A small network was shown many inputs. Here are its activations along a few directions, one row for each input.
In each table, some parts of the input vary, and every possible input appears once, in random order.
Descriptions start from the smaller parts, as in this example, which fits no table here: one of 4 places along a line, together with either a single point or one of 9 places around a ring or (one of 2 separate values, together with one of 5 places around a ring).
Shared parts are said once, and a part with two or three values counts as separate values.
In the rows, zero is written as 128.

Other details of the inputs vary at random and push rows far along two fixed directions, the same in every table; ignore that.

A family of inputs:
R1: [ 96  93 162 141 100 120 158 133 155 127 156 166 143  99 153 120]
R2: [131 151  99 116 138 142 126 125 115 140 117 133 136 131  96 154]
R3: [138 160 112 118 142 144 121 122 122 129 118 123 133 139  88 140]
R4: [105 100 180 131  89 138 164 144 147 138 154 159 129  99 138 116]
R5: [128 134  99 134 139 129 121 112 116 136 119 126 141 129 115 145]
R6: [137 149 108 134 136 142 116 119 109 146 116 118 131 130 100 146]
R7: [110 103 187 131 101 141 164 132 161 128 153 159 124 108 138 102]
R8: [133 154 111 139 147 137 112 121 119 133 115 120 130 136  96 137]
R9: [131 151 104 139 143 137 114 124 113 139 116 124 134 131  96 147]
R10: [136 141 105 121 132 146 125 117 109 153 114 120 132 128 106 150]
R11: [124 151  97 127 143 135 123 126 119 139 117 135 136 131  99 153]
R12: [131 117 145  93 102  23 100 217 116  80  79  95  46 137 240  53]
R13: [133 145 103 114 133 148 132 121 112 147 116 126 132 132  99 152]
R14: [136 130 106 120 129 139 127 108 113 144 119 116 139 127 119 144]
R15: [110  91 179 150  97 131 151 122 151 130 158 149 139 102 152 107]
R16: [150 193  82  76 130  36  65 182  69 102  27  62  38 146 173  68]
R17: [142 139 113 133 143 140 119  98 125 130 121 114 135 138 112 128]
R18: [138 122 104 138 156 139 106 135 129 124 145 119 141 148 123 166]
R19: [143 114 102 136 148 141 122 133 123 135 135 122 142 150 129 165]
R20: [ 99  96 170 143  99 123 155 134 156 123 159 161 143 100 147 116]
R21: [141 123 112 136 164 137 106 126 141 114 143 120 134 155 127 149]
R22: [110 101 185 152 105 137 152 127 158 133 154 159 127 104 145 102]
R23: [131 145 111 128 142 131 121 113 129 121 124 121 141 137 105 135]
R24: [116  78 174 152 117 130 150 138 144 122 180 147 134 124 168 121]
R25: [143 122 104 136 152 137 118 125 105 131 144 113 135 151 128 156]
R26: [141 147 111 123 132 148 122 118 110 148 116 113 131 129  99 146]
R27: [108  91 175 130  89 133 163 131 149 130 157 152 138 101 147 114]
R28: [139 145 114 117 143 139 126 105 133 117 124 123 138 140 104 129]
R29: [141 154 115 115 137 150 126 119 118 136 116 114 128 139  91 138]
R30: [113  90 182 138  94 135 156 121 152 132 156 144 138 101 152 107]
R31: [143 150 117 123 137 149 120 114 116 143 116 109 129 134  98 138]
R32: [141 125 108 138 161 139 103 130 134 119 144 115 138 154 122 158]
R33: [139 117  98 134 152 137 122 123 106 136 143 120 137 149 133 161]
R34: [140 159 113 118 149 147 124 115 130 124 119 127 130 142  89 134]
R35: [144 138 117 121 139 143 124  98 125 130 120 110 133 137 113 126]
R36: [140 174  73  64 125  41  87 172  80  97  45  82  64 140 173  86]
R37: [ 96 106 175 146 100 126 155 147 155 129 156 168 135  98 139 118]
R38: [101 109 181 146 111 129 155 136 169 120 155 169 130 107 139 104]
R39: [133 144 101 132 136 141 119 118 108 151 114 125 132 129 107 151]
R40: [135 140 112 137 149 135 119 102 130 123 121 121 137 138 108 128]
R41: [105  96 173 133  93 127 159 134 152 122 159 160 142  99 146 115]
R42: [113 100 188 139 101 141 158 126 158 135 152 153 125 103 145 102]
R43: [133 145 112 128 148 134 123 106 136 118 124 125 139 140 105 130]
R44: [147 118 108 137 147 140 118 137 123 129 136 116 139 152 126 159]
R45: [140 141 115 114 133 142 128 109 122 128 121 111 136 138 104 133]
R46: [107  89 173 149  93 128 152 126 145 135 157 152 139  97 155 114]
R47: [140 135 112 121 128 140 124 109 113 139 121 109 138 129 113 140]
R48: [127 146  97 137 144 136 118 122 113 145 114 131 135 130 102 152]
R49: [142 141 116 114 139 144 130 103 129 125 121 115 133 141 106 127]
R50: [104  86 165 146  94 126 155 125 144 140 154 157 140  96 160 118]
R51: [101  91 171 153  99 123 151 130 150 128 157 158 142  98 151 115]
R52: [135 157 106 117 138 143 122 127 116 134 119 126 135 133  90 149]
R53: [127 119 145  93 111  24 106 198 107  79  92 100  40 137 244  44]
R54: [134 117  98 135 155 135 109 133 127 128 143 125 140 147 130 169]
R55: [131 160 109 129 148 137 117 123 126 128 118 125 133 139  91 140]
R56: [137 145 112 117 137 137 124 112 125 121 124 119 140 137 103 135]
R57: [135 153 113 139 153 140 116 112 128 130 115 125 128 139  98 131]
R58: [104  93 176 154 104 125 150 126 156 124 157 155 140 103 149 107]
R59: [134 133 104 113 130 140 133 112 116 138 120 121 139 131 111 145]
R60: [134 119 144  92 108  24 101 210 122  76  77  98  42 141 241  46]
Each input here is: one of 4 places along a line, together with either one of 3 separate values or (one of 2 separate values, together with one of 6 places around a ring).
The inputs of R10 and R26 match in every part but the place on the line of 4. If R2 is changed in the same way as R10 into R26, which row does it become? -> R52
The inputs of R41 and R36 match in every part but the place on the line of 4. If R44 is changed in the same way as R41 into R36, which row does it become? -> R19
Which other rows does R21 become when the choice among 3 separate values takes its other values? List them by row number. -> R53, R60
Which other rows does R55 become when the choice among 2 separate values takes its other values? List them by row number. -> R23
Start at R13 and move only the place on the line of 4, one step at a time. The first step leads to R4. Which rows follow, in order? -> R29, R7

A family of inputs:
R61: [134 132 114 157 165 144 111 115 137 125 147 129 144 149 110 150]
R62: [ 98  86 179 142  91 138 162 160 154 141 166 171 136  97 149 136]
R63: [153 138  89  98 144 102 102 144 104 107 107  91 110 158 148 130]
R64: [122 151 162 129 123 174 156 104 152 142 137 154 139 114  70 120]
R65: [108 131 197 111  83 122 158 143 158 123 122 151 102  95 135  70]
R66: [154 146  80 109 163 127 102 134 115 112 117 104 128 165 116 155]
R67: [ 87 111 171 158  97 165 171  92 166 147 163 187 177  79  89 134]
R68: [123  93 152 143 118 109 128 127 133 122 144 126 119 122 179 103]
R69: [147 157  80 104 139 129 107 138  87 143 101  96 122 144 110 158]
R70: [159 170  67 132 176 144  86 121 100 136 101  94 131 163  84 166]
R71: [121 109 157 114 100  44 108 179 122  89 105 106  68 120 226  57]
R72: [146 142 105 120 135 103 100 148  99 124  98  94 104 144 147 123]
R73: [140 167  73 119 160 143 106 139  99 143 109 117 128 150  85 174]
R74: [110  92 163 131 116 103 143 168 155 104 156 157 116 124 178 111]
R75: [142 118 110 101 128  93 118 146 109 112 111 105 103 143 175 114]
R76: [108  76 168 153  96 175 174 116 143 167 182 168 164  98 127 160]
R77: [119 104 155 146 126 106 121 145 148 109 144 134 118 125 167 107]
R78: [135 102 124 130 134 121 129 119 129 122 140 117 133 139 158 126]
R79: [110  97 204 148  88 200 194  78 169 163 180 174 168  87  88 123]
R80: [122  93 154 121 110  86 130 156 140  98 136 121 107 128 194  95]
R81: [118 141 113 142 122 173 152  61 127 163 132 146 177 102  65 155]
R82: [118 145 179  76  71  67 137 169 124 105  78 114  59  99 178  34]
R83: [110 152 114 160 142 192 149  66 144 161 148 170 192 110  33 175]
R84: [122  95 146 145 134 134 136 131 156 111 161 142 144 135 144 134]
R85: [140 189  65 108 143 135 108  84  94 142  80 103 144 130  63 146]
R86: [139 153  98 136 156 118 100 146 111 127 107 116 112 149 120 141]
R87: [150 145  88 117 141 103  97 136  86 133  88  88 100 146 147 123]
R88: [149 150  75 131 182 136 100 118 121 115 124 109 138 171  99 162]
The inputs of R83 and R67 match in every part but one. If R88 is changed in the same way as R83 into R67, which row does it become? -> R84
Describe the family of inputs behind these rows. -> one of 4 places along a line, together with either one of 2 separate values or one of 5 places along a line
List by row number the other rows that have the place on the line of 4 in common with R68. -> R75, R76, R78, R79, R81, R87
Which other rows does R61 become when the place on the line of 5 takes its other values? List them by row number. -> R73, R74, R86, R88
Which other rows does R64 become when the place on the line of 4 takes its other values? List them by row number. -> R65, R79, R82

A family of inputs:
R89: [142 148 107 113 137 121 115 119 114 122 106 106 121 139 120 122]
R90: [124  88 150 146 129 118 130 147 147 112 160 137 128 135 171 126]
R91: [145 124  93 131 158 120 104 138 113 120 129 107 127 157 142 153]
R92: [107 106 174 136 100 111 146 137 149 120 139 149 119 103 158  93]
R93: [137 156 107 115 143 124 113 129 119 123 108 115 118 140 110 128]
R94: [107 108 171 135 104 117 147 140 154 120 143 154 124 106 151 102]
R95: [138 150 105 115 134 123 114 132 108 134 105 111 117 135 117 133]
R96: [129 107 129 171 145 229 162  56 151 170 192 159 214 124  47 203]
R97: [143 148 110 113 138 126 118 121 114 126 108 107 118 140 119 124]
R98: [113 106 172 134 103 125 147 140 150 124 144 148 122 110 148 105]
R99: [134 152 102 115 137 121 115 135 111 129 107 118 120 135 114 136]
R100: [104 104 166 137  96 111 147 140 141 129 139 151 122  99 159 103]
R101: [131 150 103 117 135 117 115 132 114 129 104 119 120 132 118 131]
R102: [140 144 103 114 133 127 119 124 108 134 109 110 122 136 119 134]
Describe the family of inputs behind these rows. -> one of 2 separate values, together with either a single point or one of 6 places around a ring
The inputs of R94 and R101 match in every part but the choice among 2 separate values. If R93 is changed in the same way as R94 into R101, which row does it become? -> R99
